[[127 122 134 123 116 134]
 [128 124 130 124 120 130]
 [129 136 105 127 137 105]]
Counting starts at 1.
The entry in the top-left corner is 127
Find the entry in the bottom-right corner.
105
Find the entry in the bottom-left corner.
129
The entry at row 1, column 3: 134
Find the entry in row 1 and column 2.
122
The entry at row 2, column 1 -> 128
The top-right entry -> 134
